A small network was shown many inputs. Here are its activations along a few directions, one row for each input.
Each table varies a few parts of the input and shows all the possible inputs, shuffled.
A made-up example of a description, with smaller parts first: line(6) and (point or ring(9) or (values(3) and ring(5))).
Shared parts are said once, and a part with two or three values counts as separate values.
In the rows, 128 means zero.

Other details of the inputs vary at random and push rows far along two fixed directions, the same in every table; ignore that.
These rows show it; all are for the same input, with only those details redrawn:
[125 141 127 126 157 119 134 124 120 141 101 139 113 138]
[144 150 145 136 194 120 160 121  93 126  59 148 111 143]
[109 129 109 116 119 118 110 128 148 158 146 128 114 131]
[166 129 143 147 145 117 146 249 118  76  42 102 189  55]
[113 115 102 117  95 117  99 160 162 148 148 110 138 107]
[114 124 106 118 104 119 101 143 155 152 145 118 120 123]
[107 129 107 113 119 120 105 110 146 167 148 131 100 146]
[152 123 129 139 127 118 129 231 136  93  72 104 180  66]

A family of inputs:
R1: [120 132  98 138 112 130 114  88 135 161 166 132 126 135]
R2: [121 129 114 121 122 119 112 143 140 146 126 124 121 126]
R3: [169 178 161 149 196 132 167 100  84 121  63 138 127 141]
R4: [117 138 141 100 158 138 146  80 103 137 110 162  87 167]
R5: [122 133 160 118 177 140 132  89 100 120 103 160  87 162]
R6: [121  91 131 134  83 132 108 141 154 118 187 121 141 112]
R7: [141 141 141 162 177 113 181 136  93  96  71 119 136 141]
R8: [139 138 152 121 130 147 108  90 128 125 153 128 120 140]
R9: [119 125 110 115  94 146 114  83 127 141 172 141 126 140]
R10: [130  96 121 124  67 129 129 167 146 115 168 113 160  93]
R11: [118 106 123 127  88 127 144 172 142  86 140 101 164 106]
R12: [118 122 153 141 167 131 158  89 106  95 121 139 108 166]
R13: [128 115 111 147  97 115 128 130 142 147 162 118 133 125]
R14: [130 149 137 104 119 149 124  61 123 149 159 137 105 162]
R15: [120 110 121 132  98 147  96 108 142 123 182 131 138 118]
- The inputs of R13 and R10 match in every part but one. If R3 is changed in the same way as R13 into R10, which row does it become? => R14
- Describe the family of inputs behind these rows. => values(3) and (point or line(4))
- List by row number the other rows that have the values(3) part in common with R15. => R5, R6, R8, R12
- Change only the values(3) part in R2. List by row number the other rows that result. => R4, R5

A family of inputs:
R16: [152 100 108 159  66 128 137 168 135 117 166 112 188  78]
R17: [107 119 131 128 180 110 154 170  99 102  58 147 115 134]
R18: [161 177 124 129 170 119 148 137 105 136  55 117 147 125]
R19: [122 102 156 138 161 135 171 138  84  58  93 148 132 134]
R20: [120 155 157  91 190 125 146  86 102 155  79 165  60 187]
R21: [106 116 107 137 112 119  39 136 191 174 185 107 114 114]
R22: [143 143 177 163 206 147 122  43  96 117 135 157  92 167]
R23: [135  92 124 161  71 117 151 215 160  67 148  70 193  74]
R24: [125 137 105  90  95 141  86 151 153 160 125 136 128  99]
R25: [162 167 146 133 159 147 165  72  86 112 108 129 143 152]
R26: [ 97 124 110  79  61 167  79  32 152 172 229 156  92 159]
R27: [149 112  86 154  79  99 122 234 152 142 117  98 191  51]
R28: [ 88 104 132  73  67 146  92  49 162 162 235 137  76 182]
R29: [125 144 128 157 175  93 178 161 116 119  61 114 122 137]
- The inputs of R27 and R16 match in every part but one. If R18 is changed in the same way as R27 into R16, which row does it become? => R25
- Describe the family of inputs behind these rows. => values(2) and (point or ring(6))
